A small network was trained on made-up records. Each row is its average activation on records with the value named, seen along a few directions.
Values that are neighbours, or in one group, have similar rows; names and order tell nothing.
In the rows, zero is written as 500.
Random noise pushes rows far along 3 fixed directions. That doesn't count. These rows show it; they differ only by the noise:
[262 492 708 607 454 567 329 570 574 683 258 555 375]
[628 352 564 681 601 406 658 401 543 514 609 628 500]
[465 477 526 513 553 432 469 434 509 376 553 555 501]
[442 473 610 634 555 478 485 437 546 540 491 584 484]
[249 741 531 470 576 501 264 342 492 298 559 495 603]


Field LIVAZ:
vap: [538 573 605 636 456 625 494 653 417 545 526 350 598]
bezi: [653 152 670 720 495 450 745 505 608 755 476 672 329]
zipaf: [546 349 563 295 467 524 724 575 332 506 419 506 418]
remos: [617 566 333 474 605 432 623 561 522 704 506 457 449]
tiko: [489 346 327 127 198 587 346 812 451 274 344 227 461]
lim: [880 521 159 358 516 217 864 524 383 286 790 532 565]
lipu: [380 578 614 338 495 551 434 549 418 376 417 591 443]
lonu: [256 486 463 358 372 455 193 510 538 363 517 447 546]
ritez: [542 662 450 463 547 611 444 460 607 688 308 497 342]
dur: [457 635 369 615 464 671 298 382 541 552 515 350 720]
LIVAZ is arranged as 3 separate groups.
List the group mates of remos, in the order listed.
Answer: lim, ritez
List the group mates of vap, in the order listed.
Answer: tiko, dur

Field ZUR:
lanal: [669 418 209 182 552 244 550 538 519 347 720 593 394]
gegof: [436 359 641 608 453 557 308 429 661 642 347 549 372]
vadob: [433 344 587 332 443 328 583 406 412 272 639 562 523]
fedov: [498 708 487 710 567 679 365 421 510 482 670 290 751]
potuk: [765 585 580 674 592 511 836 320 495 795 540 740 531]
pelin: [165 572 646 420 497 488 335 587 483 231 365 456 519]
gupov: [504 849 183 222 521 489 454 269 389 185 739 239 867]
defil: [325 605 384 427 317 642 326 751 556 605 351 321 538]
bevo: [626 595 408 457 715 514 660 496 327 461 639 559 425]
botuv: [397 734 556 787 669 490 333 158 491 214 665 551 689]
ZUR is arranged as 3 separate groups.
List the group mates of defil, in the order listed.
Answer: fedov, gupov
List the group mates of potuk, in the order listed.
Answer: lanal, bevo

Field NIREK:
muso: [456 555 501 436 449 387 527 503 468 417 547 590 546]
relo: [428 529 586 503 509 449 522 590 472 565 425 569 411]
divu: [521 521 422 456 564 536 515 421 531 498 498 567 413]
sebis: [535 371 543 556 513 457 464 401 527 484 645 540 521]
fot: [379 582 549 523 512 554 344 403 628 552 425 566 491]
sukor: [460 425 586 661 534 585 547 420 488 468 487 503 642]
bafu: [666 293 542 677 558 441 637 455 502 408 699 502 564]
mel: [599 536 466 498 501 563 552 564 472 578 507 417 545]
sar: [311 599 707 487 487 578 440 558 495 567 319 477 400]
nuka: [599 472 421 492 670 388 597 457 470 504 623 579 472]
mip: [435 553 360 246 451 496 517 503 386 329 597 379 591]
tid: [485 505 437 541 366 484 410 572 594 588 402 417 481]
lop: [628 602 445 551 579 576 559 338 465 521 521 503 594]
baze: [357 894 438 561 512 572 277 441 498 450 574 381 655]
NIREK is arranged as a tree with 3 forks.
List every value one step from tid, in the order listed.
Answer: baze
List every value one step from divu, in the order listed.
Answer: fot, nuka, lop
List every value one step from mip, in the order listed.
Answer: mel
List every value one step from bafu, in the order listed.
Answer: sebis, sukor

Field LIN:
nevu: [687 554 375 557 529 396 537 533 539 629 515 568 435]
kos: [551 252 611 491 638 525 582 514 507 609 424 659 321]
tulop: [582 443 517 658 536 435 470 371 685 599 617 602 484]
sumir: [513 411 555 705 391 691 430 658 508 654 345 393 543]
mig: [605 275 697 571 463 451 625 558 516 424 455 570 406]
sidiz: [526 757 411 425 570 459 628 241 343 365 861 514 822]
natad: [491 394 461 627 484 486 518 289 547 453 617 473 666]
mibut: [450 478 474 411 473 339 517 684 397 330 604 398 465]
pifin: [720 575 423 546 568 616 672 443 526 658 505 394 511]
geg: [495 561 453 488 614 435 679 430 484 451 508 647 508]
LIN is arranged as a network in which each value has 3 neighbours.
List every value one step from pifin, in the order listed.
Answer: nevu, sumir, sidiz
List every value one step from kos, in the order listed.
Answer: tulop, mig, geg

Field BIBEF:
zap: [517 418 556 714 508 496 398 413 702 504 541 397 493]
pigom: [755 459 412 433 580 237 774 641 390 507 626 503 393]
rozi: [511 464 407 477 345 569 436 422 604 800 439 507 436]
ladu: [542 400 445 466 408 528 269 655 513 277 511 428 515]
kig: [417 518 480 366 438 372 367 460 581 431 318 672 318]
semot: [712 482 490 786 931 477 784 204 530 647 776 754 530]
leku: [761 663 212 387 585 469 544 412 494 405 703 412 631]
gakoz: [400 867 429 432 460 584 498 514 420 471 525 373 608]
fasun: [486 292 769 638 452 703 509 530 491 762 204 497 426]
kufe: [249 538 599 588 426 544 443 405 468 531 516 444 687]
pel: [772 475 219 305 630 487 727 423 339 101 661 428 626]
siga: [521 302 818 674 485 556 709 596 494 697 453 583 349]
buka: [471 546 615 907 503 489 556 429 531 682 658 522 743]
gorep: [545 370 640 636 644 378 763 432 556 597 618 778 530]
BIBEF is arranged as a tree with 3 forks.
List every value one step from leku, in the order listed.
Answer: rozi, gakoz
List every value one step from siga, in the order listed.
Answer: fasun, gorep
List every value one step from ladu, in the order listed.
Answer: zap, buka
How many steps from neighbour to neighbour lead from semot to pigom, at the fewest?
Answer: 6
